These are the activations of a small neural network, seen along a few directions. Each row is one input.
In each table, some parts of the input vary, and every possible input appears once, in random order.
Descriptions start from the smaller parts, as in this example, which fits no table here: line(6) and (point or line(11) or (values(3) and ring(8))).
Shared parts are said once, and a part with two or three values counts as separate values.
(in the rows, 128 means zero)

Rows:
R1: [143 157 122 183 149  90 152 105 128 110 179]
R2: [138 149 194 140 135 122 173 150 139 150 113]
R3: [140 117 166  71 123 157 107 107 145 154  97]
R4: [101 126 146 190 153 116 157 123 145 146 150]
R5: [101 195 110 145  77 137 122 139  76  72 162]
R6: [104 101 112  95 128 150  81 131 102 167 128]
R7: [ 93 190 115 165  90 130 137  89 125  54 166]
R8: [ 99  96 116 117 143 145  97  80 150 153 130]
R9: [100  99 140 160 196 126 127 122 150 141 126]
R10: [107  70 112  85 116 142  83 118  85 152 118]
R11: [153 101  36 127 114 119 141 127 193 112 115]
R12: [140 122 189 113 177 137 142 149 143 146  91]
R13: [191 122  89  90  93 123 141 158 188 113  77]
R14: [179 180 169 134 130  94 165 131 121 114 141]
R15: [108 105 135 140 182 135 114 172 100 158 122]
R16: [101  64 115 106 131 138  98  66 133 137 120]
R17: [109 131 140 171 139 123 141 173  95 163 145]
R18: [131 211 164 123  70 136 144 118 119  56 128]
R19: [143  85 166  63 111 150 108  95 128 139  88]
R20: [150 162 116 163 135  95 137 154  77 127 173]
R21: [158 103  37 105  98 124 122 182 147 124 119]
Q: The inputs of R1 and R20 match in every part but one. If R8 is changed in the same way as R1 into R20, which row does it become?
A: R6
Q: Describe the family of inputs behind these rows.
A: values(3) and (point or line(6))
Q: Which other rows does R7 become when the values(3) part takes its other values? List them by row number.
A: R5, R18

Rows:
R22: [121 100 122 152 167 114 132 158 123 168 153]
R23: [129 122 188 108 148 121 134 103 122 133 112]
R24: [103 101 135 143 155 122 116 110 112 156 165]
R25: [119 116  95  87  79 152 115 121 122 110 115]
R26: [152 134 128  82  98 126 117 103 150 127 107]
R27: [139 108  93  91  88 135 127 101 137 116 121]
R28: [116 232 142 181  87 114 156 135  86  59 179]
R29: [128  96  79 127 109 121  97 101 128 118 137]
R30: [148 120 175 116 160 113 149 152 132 144 100]
R31: [147  94  66 136 121 113 113 150 139 128 125]
R32: [125 106  74 143 164 117 122 149 123 146 138]
R33: [134 114 157 154 166 118 143 151 117 178 120]
R34: [136 224 140 184  97  96 167 116 102  64 185]
R35: [155 222 127 193 109  89 182 164 112  75 173]
R36: [100 108  80 149 161 132 118 126 138 134 137]
R37: [115 116 170 145 154 126 127 103 107 167 132]
R38: [141 136 173  90 117 159 115 123 121 121 107]
R39: [109 129 190 104 138 139 122 123 106 128 105]
R40: [161 129 171  94 127 142 126 104 136 126 113]
R41: [129 225 133 199 106 103 179 141 127  63 172]
R42: [159 107  80  99 100 127 142 150 147 126 109]
R43: [122  97  73 142 118 128 109 127 154 116 124]
R44: [ 83 109 138 139 145 140 104 130  97 151 159]
R45: [180 127 158 102 139 134 141 152 146 137 101]
R46: [171 132 115  90 110 119 132 152 160 137  96]
R47: [109 116 164 160 162 133 139 128 132 166 119]
R48: [133 109  86 106  97 142 138 126 162 114 108]
R49: [131 142 131  78  88 144 105 123 135 122 101]
R50: [122 123 181 123 156 128 145 129 147 132  99]
R51: [ 96 102 129 158 164 129 127 135 138 156 152]
R52: [145 135 122  97 107 134 128 129 175 125  94]
R53: [ 95 123 173 141 144 144 115 122  91 162 126]
R54: [ 87 115  89 130 142 142  95 121  97 130 144]
R55: [108 104  82 123  99 138  86 121 113 112 131]
R56: [107 107  86 134 152 125 107 101 113 135 150]
R57: [154 129 164 109 135 150 138 129 161 124 100]
Q: The inputs of R56 and R54 match in every part but one. If R24 is changed in the same way as R56 into R54, which row does it become?
A: R44
Q: Describe the family of inputs behind these rows.
A: line(4) and (point or ring(8))
Q: A walk changes only the line(4) part. It starts at R49 and steps to R26. List the rest of the walk in order.
A: R52, R46
Q: Which other rows agree with R50 in the line(4) part? List them by row number.
A: R36, R41, R43, R47, R48, R51, R52, R57
Q: A walk changes only the ring(8) part. It starts at R33 and steps to R30. List the rest of the walk in order.
A: R45, R46, R42, R31, R32, R22

Rows:
R58: [144 132 124 110 106 132 130 137 139 124 112]
R59: [110 111 122 147 145 126 125 137 117 149 138]
R60: [141 126 159 122 138 125 134 127 131 144 119]
R61: [130 128 161 124 134 132 135 124 137 139 115]
R62: [135 124 101 124 125 125 120 127 134 123 132]
R63: [128 129 162 118 130 133 127 122 122 139 120]
R64: [134 132 123 106 109 134 124 122 129 116 121]
R65: [139 129 117 110 113 132 131 138 136 120 116]
R66: [116 120 130 137 149 130 122 139 121 144 130]
R67: [135 124 110 120 117 130 124 137 134 118 118]
R68: [132 126 114 121 117 131 127 123 142 113 119]
R69: [140 134 130 105 102 134 124 121 132 119 117]
R70: [141 133 129 111 106 133 132 123 147 119 112]
R71: [152 131 126 109 110 126 131 126 141 124 116]
R72: [112 122 136 133 145 132 116 123 114 140 136]
R73: [122 116  90 134 117 127 122 136 128 128 135]
R74: [121 121 147 134 145 130 129 124 131 133 122]
R75: [123 120 142 132 145 129 127 138 123 138 122]
R76: [125 126 103 126 121 132 122 124 140 118 128]
R77: [117 118  96 130 113 128 116 120 120 124 140]
R78: [130 127 116 115 113 131 118 121 127 113 124]
R79: [123 127 155 119 137 133 127 123 118 136 124]
R80: [133 127 156 122 134 132 132 138 129 144 115]
R81: [119 122 148 128 141 131 121 122 116 134 127]
R82: [135 124 152 122 145 125 135 128 127 141 123]
R83: [143 124 112 119 121 124 125 126 135 118 123]
R84: [135 219 128 181  97 102 167 138 110  67 171]
R85: [130 115  93 133 121 120 123 125 130 128 139]
R86: [128 125  98 124 121 131 119 138 132 123 127]
R87: [124 126 154 124 141 133 136 125 134 136 120]
R88: [136 131 121 112 113 133 133 124 144 116 116]
R89: [113 121 135 139 149 131 124 125 130 139 131]
R90: [106 113 128 143 141 128 119 121 109 144 143]
R91: [124 119 133 136 153 124 123 128 123 144 135]
R92: [127 124 149 123 141 132 133 139 125 141 119]
R93: [125 214 162 195 124 103 170 140 100  86 176]
R94: [119 118  95 135 117 127 124 123 136 123 136]
R95: [131 119 145 131 149 123 128 127 125 138 126]
R96: [107 113 127 148 145 127 127 123 125 144 139]
R97: [147 129 119 109 117 126 132 127 137 121 120]
R98: [118 110 125 146 149 120 126 126 118 149 142]
R99: [123 127 104 120 117 133 113 122 125 119 132]
Q: Describe the family of inputs behind these rows.
A: values(2) and (point or (values(4) and line(5)))
Q: The inputs of R88 and R87 match in every part but the values(2) part. If R86 is changed in the same way as R88 into R87, which row does it become?
A: R66
Q: Which other rows does R97 become when the values(4) part takes its other values? List them by row number.
A: R64, R65, R88
Q: Which other rows does R74 become when the values(2) part takes its other values? List them by row number.
A: R68

Rows:
R100: [117 154 118 145 118 126 130 127 117 103 146]
R101: [145  37  78  50 121 153  86 127 165 168  71]
R102: [145 168 147 150 129 112 153 145 119 114 142]
R103: [110  42 123 109 180 141  99 122 141 194 104]
R104: [136 157 132 146 117 116 147 116 137 103 141]
R105: [129 159 132 148 123 118 136 141 101 115 150]
R106: [121 148 115 142 110 123 129 112 120 105 149]
R107: [132 163 135 150 124 120 148 131 134 101 138]
R108: [119 156 128 150 115 124 136 137 110 114 147]
R109: [120  59 158  65 148 159  92 108 137 177  81]
R110: [134 165 144 153 122 118 153 141 127 113 139]
Q: Describe the family of inputs behind these rows.
A: values(3) or (values(2) and line(4))
Q: List by row number the other inputs of the same sort as R107.
A: R100, R102, R104, R105, R106, R108, R110

Rows:
R111: [101 141 169 131 139 134 117  93  99 138 149]
R112: [112  32 128  87 173 148  89 123 142 197  95]
R113: [158 149 142  88  95 128 145 135 135 106 104]
R114: [151 131  72 149 121 105 137 141 138 101 143]
R115: [108 134  95 136  82 132 113 113 109 101 148]
R116: [173 153 122 116 104 118 141 149 158 117 107]
R117: [155 142 171 144 152 119 146 152 140 152 117]
R118: [108 142 192 126 143 142 123 111 113 123 118]
R119: [154 140  93 137 113 115 160 147 168 112 123]
R120: [115 144  68 140 108 130 118 138 121 103 155]
R121: [141 137 192 117 144 131 151 138 116 140 116]
R122: [ 86 127 142 162 132 128 119 115  90 137 154]
R123: [123 149 122 105  90 139 111  90 117 102 142]
R124: [134 131 142 164 162 112 165 151 150 147 133]
R125: [ 93 136 116 166 158 125 123 140 101 139 161]
R126: [134  43  76  63 124 153  86 117 157 164  80]
R127: [129 151 143  99  94 145 118 108 131  87 109]
R128: [129 123 120 174 171 100 142 144 119 137 151]
Q: The inputs of R112 and R126 match in every part but one. If R128 is changed in the same way as R112 into R126, which row does it become?
A: R114
Q: Describe the family of inputs behind these rows.
A: values(2) and (point or ring(8))
Q: A walk changes only the ring(8) part. It starts at R118 and steps to R121. List the rest of the walk in order.
A: R117, R124, R128, R125, R122, R111
Q: Which other rows does R124 become when the values(2) part takes its other values? List them by row number.
A: R119
